These are the activations of a small neural network, seen along a few directions. Each row is one input.
Each table varies a few parts of the input and shows all the possible inputs, shuffled.
A made-up example of a description, with smaller parts first: values(3) and (point or ring(9) or (line(4) and ring(8))).
Shared parts are said once, and a part with two or three values counts as separate values.
(in the rows, 128 means zero)

Other details of the inputs shift rows strongly along three fixed directions, in all tables alike. That doesn't count.

Rows:
r1: [154 123 109  80  86 174 113  78 126 153 178 106]
r2: [195 174 115 165 127  87 102 154 108 173 106 138]
r3: [ 92  51 136 129  93 108 110 107 172  95 117 123]
r4: [112  64 142 116  96 131 118  97 147 108 126 111]
r5: [130 139 137 154 176  36 131 139 132 140  90 142]
r6: [126 116 143 162 176  35 122 132 134 137  66 159]
r7: [197 136 116 143 149  52 119  82 120 222 107 144]
r8: [162 144  90  90  78 195 109  60 114 157 200 100]
r9: [102  47 156 124  92 110 120  98 159  98 118 108]
r10: [ 96 110 133 105 113 193 138 143 143  85 141 116]
r11: [114  66 136 112  94 129 118 107 163 112 126 119]
r12: [ 51  84 162 148 103 142 108 230 142  35 105 125]
r13: [202 145 109 154 141  36 126  81 120 205 129 147]
r14: [152 144  93  86  82 190 110  72 117 152 191 109]
r15: [ 85 132 122 106 119 196 136 152 127  85 157 135]
r16: [ 83 114 139  95 112 176 141 147 137  79 148 104]
r17: [143 104 130 120 127 101 125 115 137 148 131 140]
r18: [132 219 122 119 184 181 175 189 102 117 122 146]
r19: [ 53   8 177 141 125  62 121 154 184  62  88 128]
r20: [146 123 102 113  70 184 119  62 123 157 182 100]
r21: [126 212 113 128 184 178 155 177  93 122 142 157]
r22: [112 192 121 142 189 139 147 173 102 134 104 159]
r23: [200 129 131 180 121  20  84 124 112 185  80 136]
r24: [158 127 102 109  71 183 121  66 134 146 181 106]
r25: [159 101 118 145 107  70 121  80 149 157 122 125]
r26: [140 104 120 140  53 150  86 128 121 136 144  98]
r27: [177 138 103  90  70 191 132  60 110 158 182  99]
r28: [114 213 125 123 184 183 173 191  92 123 121 141]
r29: [101  66 141 132  90 120 116  91 151  98 128 111]
r30: [138 118 154 160 177  40 139 146 150 140  72 149]
r31: [ 97 142 157 148 198  78 163 204 130  99  82 159]
r32: [197 152 113 155 146  45 126  75 112 196 109 141]
r33: [113 207 125 124 192 190 162 189  92 125 121 146]
r34: [130 220 128 108 187 180 158 177  94 125 139 137]
r35: [165 141 103  81  89 195 118  75 115 157 191  99]
r36: [ 89  53 146 137  98  99 118 113 163  94 132 121]
r37: [108  72 144 140  72 100  78 150 145  97 119 101]
r38: [ 89 115 130 118 116 179 129 128 127  82 137 120]
r39: [124 192 135 123 182 163 163 183 105 119 132 151]
r40: [127 187 106 116 143 209 145 146 111 114 152 134]
r41: [197 158 103 157 141  56 126  75 111 217 121 136]
r42: [124 190 129 136 185 119 141 160 109 128 119 143]
r43: [108 110 148 129 154 104 133 146 134 109  90 143]
r44: [107 101 131 150 136  99 121 122 138 130 109 130]
r45: [ 34  77 168 129 134 154 145 182 154  51 103 117]
Each input here is: values(5) and (point or (values(2) and line(4))).
The inputs of r5 and r25 match in every part but the values(5) part. If r8 is changed in the same way as r5 into r25, which row does it become? -> r40
Change only the values(5) part in r45. List by row number the other rows that result. -> r9, r30, r34, r39
Change only the values(2) part in r4. List by row number the other rows that result. -> r38
Change only the values(5) part in r18. List by row number the other rows that result. -> r16, r27, r28, r31
